A small network was shown many inputs. Here are its activations along a few directions, one row for each input.
In each table, some parts of the input vary, and every possible input appears once, in random order.
Descriptions start from the smaller parts, as in this example, which fits no table here: one of 2 separate values, together with either a single point or one of 11 places around a ring or (one of 4 places along a line, together with one of 5 places around a ring).
Shared parts are said once, and a part with two or three values counts as separate values.
In the rows, zero is written as 128.

Other details of the inputs shift rows strongly along three fixed directions, in all tables alike. That doesn't count.

Table:
r1: [129 116 119  64 103 105 144 171 175 184 157 152 186]
r2: [148 142 109  55 168 173 211  97 164 206 113 118 108]
r3: [115  86 109 134 102 104 109 175 193 173 163 152 203]
r4: [130 107 159 192 100 110  51 136  76  46  86 125 145]
r5: [103 157 134 150  98 126  98 142 131 103 195 150  83]
r6: [140 101 124 100  77  97 122 135 167 150 165 146 184]
r7: [130 142 139 115 154 137 170 126 123 123 123 122  94]
r8: [121 117 113  89 175 137 180 169 193 208 124 132 164]
r9: [136  97 106 161 119 108 125 103 119 124 119 128 165]
r10: [115 176 117 103 122 150 127 127 134 158 166 147  99]
r11: [124 183 153 133 103 132 100  97 103  94 159 136  84]
r12: [144 107 114 149 102  95 100 149 102 103 120 142 180]
r13: [137 149 127 178 167 161 126 114  51  65  77 115  60]
r14: [118 151 137 108 152 158 153 139 116 131 120 127  77]
r15: [130 144 134 130 137 147 153 105 128 123 140 123  79]
r16: [132 104 113 214 107 121  81 132  86  63 129 141 124]
r17: [154 101 129 141 143 147 158  96 119 112  98 108  99]
r18: [113 147 125  93  92 112  55 127 167  84 189  71  73]
r19: [129 137 113 166 140 160 121 113  91  99 121 130  74]
r20: [110 131 149 103  95 110 116 171 149 129 172 145 129]
r21: [ 84 160 134 106  88 130  80 181 181 170 205 163 126]
r22: [157  45 105 114 131  78 175 128 150 167  88 125 242]
r23: [121 138 131 152 124 116 122 148 114  89 150 136 105]
r24: [122 152 142 158 154 150 106 132  93  97  91 118  91]
r25: [165  89  87 103 142 114 194 110 174 181 130 129 184]
r26: [123 166 119 159 171 176 140  80  80 124  92 116  70]
r27: [ 88 176 124 111 137 138 127 152 126 159 154 146 113]
r28: [162 118 117 138 156 116 165 104 107 111  93 116 148]
r29: [141 119 118 149 166 128 158  99  90 117  74 111 139]
r30: [129 136 133 133 167 149 153 107 149 145 119 113  99]
r31: [121  81 142 134  72  79  83 161 185 139 173 150 203]
r32: [142 122 126 143 147 168 149  97 102 110  98 116  76]
r33: [ 92 150 148 128  75 109  67 159 103 114 154 156 142]
r34: [117 132 142 101 128 150 123 135 164 163 136 129 120]
r35: [178  60 126 145 104  81 129 121 108  93  80 121 213]
r36: [117 112 124 116  97 104 125 121 148 157 156 143 170]
r37: [116 193 127 126 140 162 128 114 118 133 155 139  70]
r38: [104 135 122 146 114 117 104 183 131 115 169 158 128]
r39: [111 165 119  81 134 127 147 170 161 179 173 154 139]
r40: [155  69  95 169 139 112 137 113  82 113  52 119 193]
r41: [158  39  93 108  94  53  85 153 175  88 128  68 205]
r42: [ 74 198 194  92 103 134  76 171 150 128 189 143  73]
r43: [110 156 151 131 147 128 121 145 136 121 136 127 108]
r44: [152 108 137  89 199 143 209 107 161 176  71  95 142]
r45: [ 84 193 171 116  86 143  74 117 110 116 179 143  70]
r46: [118 157 148  81 158 150 167 112 122 161 107 116  99]
r47: [160  72 152 195 116 116  87  91  94  60  69 106 151]
r48: [137 136  95 108 190 181 197  84 119 184  77 109  97]
r49: [138  91 130 199  85 116  66  93  59  61  86 128 154]
r50: [164 137 128  89 184 143 213  88 121 149  78 101 120]
Description of these inputs: one of 2 separate values, together with either a single point or (one of 4 separate values, together with one of 6 places around a ring).
The inputs of r20 and r17 match in every part but the choice among 2 separate values. If r27 is changed in the same way as r20 into r17, which row does it become?
> r26
The inputs of r3 and r8 match in every part but the choice among 2 separate values. If r10 is changed in the same way as r3 into r8, which row does it become?
> r12
Which other rows does r6 become when the choice among 4 separate values takes its other values? List them by row number.
> r17, r45, r47
Which other rows does r7 become when the choice among 4 separate values takes its other values? List them by row number.
> r22, r44, r50
Which other rows does r29 become when the choice among 2 separate values takes its other values? List them by row number.
> r9
